Each row below is a small network's average activation on inputs in which a field has the value named, seen along a few directions.
Related values have similar rows: they may be neighbours, one step apart, or belong to one group.

Other fields shift rows strongly along two fixed directions, in all tables alike. That doesn't count.

Values of C:
c10: [-18  13 -13 -18  -4  44   2 -13 -40 -15  17 -12  -2 -33  22  -4  15   5
  -9 -15 -70 -25   8 -31]
c19: [  8   9   5  14  -4 -10   3  -8   1   6  -7 -14  -9   9  -9  -2 -32 -14
 -14   7  34  -5  -5   2]
c6: [ -1  15   0   2  16 -19  18  14  15  15 -14  16  -9  25  -3  -8 -15  16
   7 -24   8 -25  11  14]
c7: [  0  -1  -1 -30 -30  25 -30 -28 -42 -13  22  -2   7 -17  23  -3  35  11
  28  13 -45  17  -9  -9]
c21: [  9 -22  -6  16 -10 -16 -21  -3  17  -5  -4   2  26  -4 -15  18   4 -26
 -10  29  35  41 -10   3]
c16: [ 32 -20 -20  21 -62  11   7 -37 -53 -54  10 -34  31 -30 -10  18  -6 -19
   8  10  31  15 -21 -59]
c22: [ -8 -14  21   7  44 -38 -14  30  41  33 -16   8  -5  24 -14   2  -7  -8
 -14  15  27  20  10  31]
c18: [-22  36   4 -42  10  20 -11   6 -19  25   4  17 -38   9  38 -10  23  37
  15 -24 -58 -45  11  13]
c23: [ 22 -29 -11  13 -37 -16  -3 -25 -13 -26  -6  -8  30  -3 -26   3  -8  -5
   8  19  33  37 -14 -26]
c9: [-14  -4   0  -7  16  13  -3  16  13   7  12   6  -7  -5  11  -2  15  -6
   4   6 -23   2   5  15]
c13: [ -2   2  24  -2  27 -29  -1  15  40  29 -15  19  -9  37  -9  -4  -1   5
   7  -5  33   9   8  36]
c14: [ 19   3   4  17  -5 -29  20   7   4   1 -10 -14   8   9 -28   0 -34 -13
  -2  -3  50   5 -12  -1]
c15: [-13 -10 -18 -10 -12  40 -26 -15 -29 -21  18  -6  12 -38  26   5  28  -3
  -1  10 -48   3  -2 -18]
c12: [ 36  -7  -5  30 -30 -24  28 -14 -10 -29 -18  -2  24   4 -36  -7 -11  -4
   8 -16  47  -1 -13 -11]
c24: [-16  15 -18 -15 -17  40  -2 -19 -46 -23  24 -20   0 -40  28   0  14  16
   8 -12 -69 -20   0 -33]
c4: [-19  11  27 -18  53 -16 -22  36  45  45  -1  23 -24  29  18   1  14  -2
  -5   4  -4  -3  15  55]
c20: [-21  11  17 -41  31   8 -38   9   6  39  17  20 -27  20  38  -9  26  26
  17  -8 -41 -15  19  40]
c11: [ -4  19   7 -12 -13   4  19  -4  -2   6   3   8  -3   8  -3  -3  -2  19
  10 -33  -8 -23  -2  -2]
c17: [ 11 -33 -12  37 -16  11  18 -16   0 -27   5 -11  22 -25 -23  17 -12 -27
 -25  21  18  27 -12 -36]
c8: [ 10   3  -1  -6 -24  36 -18 -26 -57 -10  18 -27   0 -24  20   7  22   0
   3  -4 -23 -11  -1 -35]
c3: [ -3 -18  -3  -7   3   8 -24   1   0   8   9  11  -2  -4  10   6  21  -6
   2  22  -9  19  -3  10]
c1: [ 22  -3  -8  51 -12 -35  57  12  42 -29 -31  -3  15  10 -51 -10 -47 -14
 -20 -13  59   1   0  -5]
c5: [  1 -12   1  20  23 -22  19  19  39   5 -22   3   8  11 -17   0 -23  -9
 -10  21  42  16   0  11]
c2: [-28  36   6 -21  54 -10  22  46  47  33 -15  18 -48  26  11 -16 -20  19
 -13 -20 -20 -39  18  37]
The values of C form 6 separate groups.
- Which other values are in the same group as c8? Give them in the order they are listed. => c19, c16, c14
- Which other values are in the same group as c7? Give them in the order they are listed. => c23, c13, c20
- Which other values are in the same group as c18? Give them in the order they are listed. => c6, c12, c11
- Which other values are in the same group as c3? Give them in the order they are listed. => c21, c22, c4
- Which other values are in the same group as c17? Give them in the order they are listed. => c9, c15, c5
